A small network was shown many inputs. Here are its activations along a few directions, one row for each input.
In each table, some parts of the input vary, and every possible input appears once, in random order.
Descriptions start from the smaller parts, as in this example, which fits no table here: one of 3 separate values, together with either a single point or one of 9 places around a ring or (one of 4 places along a line, together with one of 5 places around a ring).
Shared parts are said once, and a part with two or three values counts as separate values.
(in the rows, 128 means zero)

Table:
R1: [ 79 196 104 150 147 173 171 152 110 124 153 122 106]
R2: [125 148 100 180 128 147 183 119 110  72 186  70 119]
R3: [124 137  78 174  99 179 155 105  81  32 204 101 163]
R4: [179  97 166 130  98 111 105 118 107 140 213  52 153]
R5: [105  89 175  64 141  95  70 162 168 156  48 151 166]
R6: [156 104 130 115 127 102 111 118 142 185  89 162  80]
R7: [ 82 191 112 161 138 160 160 148 110  90 152 125  98]
R8: [112 111 162  69 135  93  98 145 160 167  53 160 153]
R9: [182  92 129 134 133  94  99 130 138 170 109 186  81]
R10: [137 110 145  92 129 104 123 110 171 188  75 153  97]
R11: [141 149  85 182 125 183 144 102  75  22 188  95 185]
R12: [114 113 151  86 135  94 116 126 163 192  64 158 134]
Describe the family of inputs behind these rows.
Answer: either a single point or one of 5 places along a line or one of 6 places along a line
A walk changes only the place on the line of 5. It starts at R11 and steps to R3. List the rest of the walk in order.
Answer: R2, R7, R1

Table:
R13: [142 162 112 183 132 128 176 118 128 115 210  86  83]
R14: [ 99 203  93 166 164 176 157 143 104  99 117 133 111]
R15: [212  26 139 143 132  73  96 113 144 147 104 146  84]
R16: [ 69 189 123 161 154 174 182 139 142  94 144  94 103]
R17: [183  77 188  98 120  71  65 151 129 233 150 131  82]
R18: [158 139  79 179 104 161 155 114 100  99 190 161  89]
R19: [208 101 121 166 123 123 104 110  93 124 182  90 153]
R20: [ 57 190 116 157 126 169 195 139 119  93 140  84  92]
R21: [167  59 164 100 126  65  76 124 166 114  49 156 146]
R22: [ 42 153 130 105 128 138 159 163 121  83 121  73 193]
R23: [182  87 145 152 118 119 124 112 127 119 211  47 139]
R24: [ 78 187 150 102 164 130 115 191 147 209  80 171  44]
R25: [ 59 155 103 114 139 156 117 141 104  77 110 158 196]
R26: [ 58 147 153 108 155 148 150 163 140  82 127  87 200]
R27: [ 86 106 127 109 151  92 113 156 181 111  16 191 141]
R28: [ 79 158 117 119 165 150 128 162 107  90 100 131 211]
R29: [164 167  99 192 141 146 170 116  92 125 177 130  90]
R30: [159  85 133 105  94 149  77 113 113  72 143 125 206]
R31: [200  66 106 154  90 146  91  99  99 104 193 118 145]
R32: [ 89 176  78 153 134 196 151 133 110  74 129 166 106]
R33: [161 111 157 114 128 132  94 120 107  93 128  99 214]
R34: [ 76 138  94 106 130 167 118 159 112  67 112 164 208]
R35: [ 68 131 133  68 134 116 133 115 176 183  33 169 164]
R36: [139 108 169  96 121 119 107 129 143  83 163  56 203]
R37: [138 100 218  61 119  73  52 160 155 196  91 134 141]
R38: [196  65 132  96 103  93 115  71 147 228 119 125 117]
R39: [186  93 110 163  99 129  97  92  88 109 192 117 137]
R40: [143 104 146 113 107 136  78  98 104  78 137 122 199]
R41: [ 89 164 108  95 151 158 173 101 167 198  52 165  72]
R42: [ 60 144 177  77 144 100  89 202 167 193  59 171 140]
R43: [126 162 102 184 103 127 188 116 111 117 204  75  76]
R44: [ 82 199  83 155 138 182 146 124  98  83 128 159  95]
R45: [168  83 134 151  89 116 138 106 105 122 208  34 131]
R46: [145 165  91 187 119 151 162 103  84 106 185 160  76]
R47: [105 144  93 136 169 120 147 142 165 120  36 189  46]
R48: [147  87 168  54 105  92  95  81 168 190  68 133 170]
R49: [146 155 150 122 139  87 125 169 138 232 143 172  28]
R50: [175 103 106 162 145  84 162 127 147 145 101 190  32]
R51: [123  99 166  94  96 118 121 120 118  87 155  42 195]
R52: [157 135 105 120 121 112 177  85 153 226 111 166  62]
Describe the family of inputs behind these rows.
Answer: one of 5 places around a ring, together with either one of 3 separate values or one of 5 places along a line
The inputs of R32 and R31 match in every part but the place on the ring of 5. If R16 is changed in the same way as R32 into R31, which row does it become?
Answer: R23
The inputs of R37 and R49 match in every part but the place on the ring of 5. If R48 is changed in the same way as R37 into R49, which row does it become?
Answer: R52
Which other rows agree with R25 in the place on the ring of 5? List them by row number.
Answer: R22, R26, R27, R28, R34, R35, R42
Which other rows does R46 become when the place on the ring of 5 takes its other values? List them by row number.
Answer: R25, R39, R40, R44

Table:
R53: [ 72 214  51 181 150 181 225 112 133 104 108 170  24]
R54: [102 104 160  68 148  90 116 136 183 170  30 149 148]
R55: [114 100 158  67 138  95 106 130 172 172  48 148 153]
R56: [139 109 150 104 135 100 102 150 150 183  90 164  78]
R57: [147 101 151 107 131 102  97 136 147 187 111 160 106]
R58: [152 111 121 149 113 137 121 116 104  77 181  88 161]
R59: [ 14 225  67 152 162 212 165 167  94  32  99 178 165]
R60: [179 124 107 176 113 147 148 102  96 106 202  93 119]
R61: [129 124 148 108 148  94 104 152 159 185  75 175  71]
R62: [146  95 160  82 117 102  88 117 141 184  91 145 143]
R63: [162 119 112 159 107 141 140 110  98  90 192  90 146]
R64: [123 130 149 113 160  87 115 157 165 187  54 181  71]
R65: [165 118 111 161 110 136 133 107  98  87 190  90 143]
R66: [137 106 132 142 110 132 114 120 107  69 174  84 177]
R67: [156 106 154  94 123 102  90 126 141 179 111 151 124]
R68: [135 106 133 143 105 134 125 118 102  73 178  86 182]
R69: [150 114 123 148 107 139 128 116 102  79 186  91 163]
R70: [125  99 157  76 120 102  97 123 162 177  70 144 154]
R71: [179 120 101 178 115 146 145 100  93 107 200  94 122]
R72: [ 36 234 117 153 148 182 199 163 110 110 174  77 109]
Describe the family of inputs behind these rows.
Answer: either one of 3 separate values or (one of 2 separate values, together with one of 4 places along a line) or one of 9 places along a line
A walk changes only the place on the line of 9. It starts at R54 and steps to R55. List the rest of the walk in order.
Answer: R70, R62, R67, R57, R56, R61, R64

Table:
R73: [128 110 149 103 127 112 108 132 141 140 107 127 149]
R74: [122 128 127 120 135 122 126 131 139 140 101 150 120]
R75: [133 156  91 188 115 177 162 113  76  41 221  73 154]
R76: [129 132 128 126 133 121 134 127 139 154 114 141 101]
R77: [147 111 139 122 125 112 114 128 134 151 126 133 117]
R78: [133 110 144 108 125 114 109 128 138 142 112 132 142]
R79: [143 106 136 117 125 114 112 124 136 139 114 136 132]
R80: [126 133 131 125 135 121 127 134 136 151 112 146 104]
R81: [105 131 139 106 137 122 121 141 143 140  94 140 137]
R82: [112 132 134 110 135 124 122 137 140 143  98 145 130]
R83: [110 176  82 190 122 186 177 120  80  40 210  85 136]
R84: [148 111 136 123 123 111 122 121 135 155 128 128 114]
The inputs of R79 and R74 match in every part but one. If R78 is changed in the same way as R79 into R74, which row does it become?
Answer: R82
Describe the family of inputs behind these rows.
Answer: one of 2 separate values, together with either a single point or one of 5 places along a line

Table:
R85: [105 175 109 178 144 175 138 163  77  40 189 104 152]
R86: [ 98 114 162  62 138  97 111 148 167 175  49 134 158]
R87: [159  76 180 107  95 105  90 125 133 132 180  48 152]
R88: [127 163  89 184 118 158 173 124  94 112 209 105  90]
R89: [112 117 165  71 136 105  86 139 152 193  61 172 138]
R90: [215  39 163 111  84  75  57 116 118 139 168 127 151]
R91: [133 107 165  77 130  93  82 138 156 209  58 181 122]
R92: [132 158  92 164 114 155 187  84 118 103 167  94 106]
R93: [ 91 109 173  74 146  82 126 147 182 167  59 123 166]
R94: [139 114 148  93 148  99 103 140 166 201  56 190  76]
R95: [ 92 161  91 154 122 180 159 109 106  30 150 101 175]
R96: [121 105 128 110 146  81 123 138 177 174  38 193  52]
R97: [143 117 154  81 145 100  88 138 162 217  66 189 102]
R98: [ 82 160  83 153 116 190 163 120  95  36 165 115 168]
R99: [147 164 108 180 133 150 168 111 101 110 186  90  98]
R100: [108 168 107 168 140 174 141 137  91  36 166  99 166]
R101: [ 90 168  89 170 126 182 146 149  84  42 187 114 159]
R102: [146 170 109 191 136 150 164 139  87 112 211  95  83]
R103: [100 117 159  69 139 102  97 141 158 183  55 152 149]
R104: [120 155  84 163 107 165 190  95 106 107 184 108 100]
R105: [130 107 140 107 143  90 114 146 174 194  49 193  65]
R106: [226  52 119 150 111 111 109  69 110 104 164  89 186]
Describe the family of inputs behind these rows.
Answer: either one of 3 separate values or one of 9 places along a line or (one of 2 separate values, together with one of 5 places around a ring)
Which other rows does R88 become when the place on the ring of 5 takes its other values? List them by row number.
Answer: R92, R99, R102, R104

Table:
R107: [188  92 201 101 137  69  50 144 154 205  98 135 130]
R108: [104 172  90 168 135 172 139 139  90  78 131 161  93]
R109: [142  77 187  69 123 100  51 148 160 183 112 131 134]
R110: [126 117 109 101 161 104 166 105 189 192  18 195  96]
R111: [ 95 198 106 150 131 157 178 123 118 113 158  93 102]
R112: [177 110 101 143 102 144 112 111 101 120 187 116 152]
R113: [163 121 137 143  93 122 148 105 110 120 202  67 144]
R114: [ 90 188 105 158 139 175 168 115 101 120 156 138 119]
R115: [ 91 177 112 159 137 156 192 131 127 102 160  68  84]
R116: [113 181  89 153 135 189 156 135 103 112 141 156 116]
R117: [195  65 138  97 123  81  90  71 168 182  54 147 133]
R118: [173  98 108 155 109 127 111 121  79  85 175 125 136]
R119: [ 53 188 112 115 156 175 148 139 122  45 106 115 200]
R120: [175  94 107 172 123 115 114 129 111  67 187 122 127]
R121: [ 61 141 149  80 146 113 104 184 160 195  61 166 105]
R122: [145  62 167  62  91  81  86 110 159 162  85 152 129]
R123: [119 146 168  95 178  78 115 187 148 217  61 175  97]
R124: [157 114 123 145 105 137 131  91  95 129 203 100 156]
R125: [ 55 119 132  80 121 101 134 139 177 166  39 187  94]
R126: [157  96 136 158 105 122 160 108 120 111 200  37 132]
R127: [109 164  97 187 147 161 153 152 116  60 144 159  86]
R128: [128  96 142 127 119 137 110 129 107  52 140  70 252]
The inputs of R127 and R120 match in every part but one. If R121 is changed in the same way as R127 into R120, which row does it become?
Answer: R109
Describe the family of inputs behind these rows.
Answer: one of 2 separate values, together with either a single point or one of 4 places along a line or one of 6 places along a line
Which other rows does R125 become when the place on the line of 4 takes its other values? List them by row number.
Answer: R110, R121, R123
